A small network was trained on invented records. Each row is its activation on one of them, seen along a few directions.
After each row come some of the record's fields: KUZO, LEGA, VELEG, VAKOF, FOTI, VUB, NETE.
Not every record has every field; a missing one is left out.
The largest differences between rows may come from other fields.
In the rows, 500 means zero.
Random noise pushes rows far along 2 fixed directions. That doesn't count. These rows show it; they differ only by the noise:
[491 353 382 527 576 565 503 470 369 469 447 516 484 452 691 542 345 709
 413 555 541 553 194 499]
[456 576 640 503 413 452 380 441 778 607 397 429 460 417 212 458 608 425
 388 594 510 444 650 514]
[375 514 436 463 486 527 433 442 703 647 509 426 633 537 363 496 471 429
 539 490 472 495 651 546]
[476 331 329 520 598 585 520 471 337 471 473 519 521 479 742 553 306 722
 445 532 535 568 176 505]

[626 503 508 505 589 557 657 389 180 511 368 546 458 451 849 460 420 602
 444 470 535 474 136 619] : KUZO=lotu, LEGA=duku, VELEG=zoz, VAKOF=fiba, FOTI=fipu, VUB=suzit, NETE=fomi
[489 332 555 473 407 376 135 660 612 425 593 466 373 440 235 474 438 720
 296 710 584 489 704 245] : KUZO=lotu, LEGA=duku, VELEG=fam, VAKOF=tur, FOTI=dat, VUB=sodop, NETE=tavo
[469 358 330 495 584 485 341 586 371 604 681 411 571 603 526 435 278 526
 482 456 566 497 634 474] : KUZO=lotu, LEGA=duku, VELEG=zoz, VAKOF=tur, FOTI=dat, VUB=suzit, NETE=fomi
[753 444 263 552 695 482 590 652 302 662 502 471 524 626 620 653 325 656
 288 267 428 333 192 614] : KUZO=lotu, LEGA=deran, VELEG=fam, VAKOF=fiba, FOTI=fipu, VUB=suzit, NETE=tavo
[636 600 681 491 513 550 593 604 652 371 456 523 392 465 266 625 722 516
 383 522 468 436 477 369] : KUZO=lotu, LEGA=duku, VELEG=fam, VAKOF=tur, FOTI=fipu, VUB=suzit, NETE=tavo
[502 648 552 554 410 477 457 499 673 599 505 511 557 528 376 446 514 429
 536 519 422 495 574 515] : KUZO=lotu, LEGA=deran, VELEG=fam, VAKOF=tur, FOTI=fipu, NETE=tavo
[707 520 584 551 601 487 621 419 180 489 353 478 324 421 691 466 521 650
 311 474 593 449  82 581] : KUZO=lotu, LEGA=duku, VELEG=zoz, VAKOF=fiba, FOTI=fipu, VUB=suzit, NETE=fomi
[481 548 728 428 368 391 388 588 776 453 472 549 351 445 101 501 733 433
 458 682 566 467 845 294] : KUZO=niv, VELEG=fam, VAKOF=tur, FOTI=dat, NETE=fomi
[260 618 325 374 467 592 610 374 763 726 697 418 884 774 442 454 597  88
 877 253 304 493 942 617] : KUZO=lotu, LEGA=deran, VELEG=fam, VAKOF=tur, FOTI=fipu, NETE=tavo
[419 511 277 484 539 496 433 463 657 807 580 368 723 591 495 479 401 336
 634 350 415 544 697 691] : KUZO=niv, VELEG=fam, VAKOF=fiba, FOTI=fipu, VUB=sodop, NETE=fomi
[426 450 398 392 572 541 574 658 593 548 746 461 610 707 410 638 396 562
 647 430 448 476 728 430] : KUZO=niv, VELEG=zoz, VAKOF=tur, FOTI=dat, VUB=suzit, NETE=tavo
[292 442 516 387 480 580 422 565 755 231 594 651 523 452 336 595 575 582
 724 671 595 633 843 205] : KUZO=niv, VELEG=fam, VAKOF=tur, FOTI=dat, VUB=sodop, NETE=fomi
[768 403 735 627 369 314 176 672 408 604 400 361 167 313 275 321 496 578
  76 731 664 383 541 462] : KUZO=lotu, LEGA=deran, VELEG=zoz, VAKOF=tur, FOTI=dat, VUB=suzit, NETE=fomi
[293 314 232 524 504 572 458 442 352 627 615 443 814 529 881 402 195 454
 782 436 447 649 451 546] : KUZO=lotu, LEGA=deran, VELEG=fam, VAKOF=tur, FOTI=fipu, VUB=sodop, NETE=tavo
[974 635 695 558 733 438 684 653 466 366 319 654 123 416 285 755 728 685
 116 484 407 269  38 523] : KUZO=lotu, LEGA=deran, VELEG=zoz, VAKOF=tur, FOTI=fipu, NETE=fomi
[408 284 463 486 413 561 454 493 197 430 424 530 384 372 797 390 303 720
 373 590 638 611 288 457] : KUZO=lotu, LEGA=deran, VELEG=fam, VAKOF=fiba, FOTI=dat, VUB=suzit, NETE=tavo
[453 551 532 523 519 470 436 498 776 506 493 468 543 462 306 543 629 401
 588 455 414 540 702 524] : KUZO=niv, VELEG=fam, VAKOF=tur, FOTI=fipu, VUB=sodop, NETE=fomi
[427 582 487 503 440 458 596 404 459 541 417 516 570 514 609 456 472 449
 612 557 530 436 505 604] : KUZO=niv, VELEG=zoz, VAKOF=fiba, FOTI=fipu, NETE=tavo
[455 580 460 494 561 443 530 483 479 500 465 581 497 471 557 450 560 492
 575 475 465 476 470 487] : KUZO=niv, VELEG=fam, VAKOF=tur, FOTI=fipu, NETE=fomi
[766 614 970 668 503 383 472 609 586 201 175 618  35 232 271 619 817 773
 152 756 597 434 201 329] : KUZO=niv, VELEG=fam, VAKOF=tur, FOTI=fipu, VUB=suzit, NETE=fomi
[563 570 390 585 630 526 648 469 294 345 395 533 481 500 779 542 435 630
 477 378 554 530 247 567] : KUZO=niv, VELEG=fam, VAKOF=fiba, FOTI=fipu, VUB=suzit, NETE=fomi
[448 482 442 500 537 639 559 434 517 353 553 630 682 503 641 547 496 471
 686 525 481 591 542 462] : KUZO=lotu, LEGA=deran, VELEG=zoz, VAKOF=tur, FOTI=fipu, VUB=sodop, NETE=fomi
[453 331 361 426 472 521 223 671 544 517 719 466 593 544 369 564 350 671
 420 604 494 575 713 301] : KUZO=lotu, LEGA=duku, VELEG=fam, VAKOF=tur, FOTI=dat, VUB=sodop, NETE=tavo
[397 543 585 486 416 449 443 455 621 627 459 418 564 502 430 357 518 344
 509 492 401 468 558 612] : KUZO=lotu, LEGA=duku, VELEG=fam, VAKOF=tur, FOTI=fipu, NETE=tavo
[327 276 361 415 553 609 407 520 472 293 727 624 593 489 563 601 336 775
 621 628 523 760 606 255] : KUZO=lotu, LEGA=deran, VELEG=zoz, VAKOF=tur, FOTI=dat, VUB=sodop, NETE=fomi
[674 628 579 585 496 396 418 529 593 761 378 352 419 478 291 489 540 434
 292 448 447 326 510 612] : KUZO=lotu, LEGA=deran, VELEG=fam, VAKOF=fiba, FOTI=fipu, VUB=suzit, NETE=tavo
[409 253 436 392 512 609 397 592 452 296 692 651 507 492 649 649 482 749
 547 647 609 739 491 257] : KUZO=niv, VELEG=fam, VAKOF=tur, FOTI=dat, VUB=sodop, NETE=fomi
[551 537 433 462 411 391 367 535 461 775 455 342 468 521 497 360 359 371
 405 512 540 496 602 700] : KUZO=niv, VELEG=fam, VAKOF=fiba, FOTI=dat, NETE=fomi
[443 498 579 558 506 454 581 464 530 365 435 562 409 452 577 413 596 450
 499 578 586 535 394 474] : KUZO=niv, VELEG=fam, VAKOF=tur, FOTI=fipu, NETE=fomi
[480 497 776 526 292 431 330 436 747 452 395 486 377 399 241 381 733 420
 406 752 587 402 753 340] : KUZO=lotu, LEGA=duku, VELEG=fam, VAKOF=tur, FOTI=fipu, VUB=sodop, NETE=tavo
[440 243 519 573 520 551 604 432 251 150 514 668 412 400 870 575 484 799
 515 677 612 607 175 341] : KUZO=niv, VELEG=zoz, VAKOF=tur, FOTI=fipu, VUB=sodop, NETE=tavo
[299 471 334 432 699 709 776 521 594 379 623 594 752 772 646 725 488 512
 831 282 417 617 553 494] : KUZO=niv, VELEG=fam, VAKOF=tur, FOTI=fipu, VUB=suzit, NETE=fomi
[277 657 609 512 498 605 751 283 502 294 425 652 539 414 676 541 610 535
 683 541 541 595 465 450] : KUZO=niv, VELEG=zoz, VAKOF=fiba, FOTI=fipu, VUB=suzit, NETE=tavo
[442 439 744 524 306 357 317 538 563 365 409 519 363 368 477 349 507 534
 401 755 617 593 624 387] : KUZO=niv, VELEG=fam, VAKOF=tur, FOTI=dat, NETE=fomi
[414 371 384 483 433 477 307 557 326 529 589 467 582 493 700 360 277 443
 502 527 578 561 528 456] : KUZO=lotu, LEGA=duku, VELEG=fam, VAKOF=tur, FOTI=dat, NETE=tavo
[341 597 490 496 453 523 723 271 514 620 441 407 676 538 601 445 548 219
 749 320 440 581 477 645] : KUZO=lotu, LEGA=deran, VELEG=fam, VAKOF=fiba, FOTI=fipu, NETE=tavo
[726 586 620 410 476 373 266 728 659 622 553 466 325 478  48 577 628 507
 177 536 435 316 664 411] : KUZO=lotu, LEGA=duku, VELEG=fam, VAKOF=tur, FOTI=dat, NETE=tavo
[644 497 700 608 390 393 457 492 462 392 300 492 327 313 491 535 550 587
 306 648 612 429 338 571] : KUZO=niv, VELEG=zoz, VAKOF=fiba, FOTI=fipu, VUB=sodop, NETE=tavo
[466 721 504 451 473 507 561 485 683 609 540 503 605 544 334 519 673 212
 653 410 376 354 737 659] : KUZO=niv, VELEG=zoz, VAKOF=tur, FOTI=fipu, NETE=tavo
[462 544 379 509 523 446 483 524 488 686 552 478 596 541 510 470 450 404
 559 458 401 383 569 627] : KUZO=niv, VELEG=zoz, VAKOF=tur, FOTI=fipu, NETE=tavo
[412 500 351 468 580 569 660 370 327 614 501 426 665 595 646 429 451 445
 657 297 503 503 479 635] : KUZO=lotu, LEGA=duku, VELEG=zoz, VAKOF=fiba, FOTI=fipu, VUB=suzit, NETE=fomi
[377 627 339 468 624 639 718 422 547 410 636 534 656 667 527 712 588 429
 760 383 363 562 548 530] : KUZO=niv, VELEG=zoz, VAKOF=tur, FOTI=fipu, NETE=tavo

Which values does each new row have?
[595 616 581 583 488 463 581 411 414 588 366 371 405 400 621 496 507 417
 465 409 467 441 368 736] : KUZO=niv, VELEG=zoz, VAKOF=fiba, FOTI=fipu, VUB=suzit, NETE=tavo
[426 317 221 453 574 521 481 562 399 527 692 548 693 546 700 529 302 640
 648 498 455 486 482 488] : KUZO=niv, VELEG=zoz, VAKOF=tur, FOTI=fipu, VUB=sodop, NETE=tavo
[430 329 445 472 456 431 193 619 552 457 647 441 504 464 373 493 329 664
 454 659 578 573 632 268] : KUZO=lotu, LEGA=duku, VELEG=fam, VAKOF=tur, FOTI=dat, VUB=sodop, NETE=tavo
[563 505 509 512 524 414 512 571 527 549 377 502 439 552 385 556 547 626
 376 523 492 445 410 567] : KUZO=niv, VELEG=fam, VAKOF=fiba, FOTI=fipu, NETE=fomi
[572 554 466 444 455 454 576 504 481 606 430 412 511 524 386 447 537 448
 474 497 538 381 439 541] : KUZO=lotu, LEGA=duku, VELEG=fam, VAKOF=fiba, FOTI=fipu, NETE=tavo
[538 622 588 526 470 431 594 575 612 648 476 390 515 517 266 538 599 511
 408 412 384 383 592 623] : KUZO=niv, VELEG=zoz, VAKOF=fiba, FOTI=fipu, VUB=suzit, NETE=tavo
[596 342 703 477 358 451 260 591 569 388 476 500 245 332 330 468 552 660
 223 795 642 515 493 275] : KUZO=lotu, LEGA=duku, VELEG=fam, VAKOF=tur, FOTI=dat, VUB=sodop, NETE=tavo
[545 516 683 495 431 416 386 553 517 251 438 640 239 367 448 480 581 687
 319 783 604 565 519 257] : KUZO=niv, VELEG=fam, VAKOF=tur, FOTI=dat, NETE=fomi
[519 437 336 493 607 511 580 564 533 575 570 471 556 663 406 614 476 525
 530 389 365 437 492 482] : KUZO=lotu, LEGA=deran, VELEG=fam, VAKOF=tur, FOTI=fipu, NETE=tavo
[532 368 380 459 559 605 488 621 507 362 679 639 518 508 464 606 377 618
 608 493 543 568 520 404] : KUZO=lotu, LEGA=deran, VELEG=zoz, VAKOF=tur, FOTI=dat, VUB=sodop, NETE=fomi
[631 533 525 518 446 456 481 594 561 488 534 559 317 514 240 539 570 519
 343 499 499 411 562 385] : KUZO=lotu, LEGA=deran, VELEG=fam, VAKOF=tur, FOTI=dat, NETE=tavo
[371 402 457 376 424 464 157 654 773 577 701 448 561 580 110 520 469 539
 457 596 502 472 951 314] : KUZO=lotu, LEGA=duku, VELEG=fam, VAKOF=tur, FOTI=dat, VUB=sodop, NETE=tavo
[566 600 667 457 593 589 577 605 623 292 488 599 352 438 268 591 588 596
 415 589 508 467 560 357] : KUZO=lotu, LEGA=duku, VELEG=zoz, VAKOF=tur, FOTI=dat, VUB=suzit, NETE=fomi
[472 575 593 543 514 467 591 517 635 468 517 501 445 520 256 624 672 494
 444 534 399 480 571 469] : KUZO=niv, VELEG=zoz, VAKOF=tur, FOTI=fipu, NETE=tavo
[538 370 626 523 545 493 465 572 615 264 465 609 294 414 384 624 640 776
 386 719 588 577 404 269] : KUZO=niv, VELEG=fam, VAKOF=tur, FOTI=fipu, VUB=sodop, NETE=fomi
[702 303 523 575 476 420 179 701 368 515 546 503 276 283 389 442 354 738
 105 753 614 531 446 371] : KUZO=lotu, LEGA=deran, VELEG=zoz, VAKOF=tur, FOTI=dat, VUB=sodop, NETE=fomi
[553 455 530 547 457 520 668 430 367 414 438 495 433 468 679 434 542 523
 457 514 431 541 257 530] : KUZO=lotu, LEGA=deran, VELEG=fam, VAKOF=tur, FOTI=fipu, NETE=tavo
[446 335 445 472 497 487 327 644 456 535 583 450 512 471 457 503 304 622
 455 570 524 530 542 348] : KUZO=lotu, LEGA=duku, VELEG=fam, VAKOF=tur, FOTI=dat, VUB=suzit, NETE=tavo
[622 384 673 569 480 376 290 567 383 452 366 486 161 352 362 414 443 680
 141 734 559 471 351 464] : KUZO=lotu, LEGA=duku, VELEG=zoz, VAKOF=tur, FOTI=dat, NETE=fomi
[532 468 305 526 666 493 460 515 424 636 597 401 560 666 436 532 395 525
 521 449 425 472 481 557] : KUZO=lotu, LEGA=duku, VELEG=zoz, VAKOF=tur, FOTI=fipu, NETE=fomi
[551 638 509 567 496 486 642 418 388 516 396 452 439 411 574 416 561 472
 445 406 576 472 329 507] : KUZO=lotu, LEGA=deran, VELEG=fam, VAKOF=fiba, FOTI=fipu, VUB=suzit, NETE=tavo
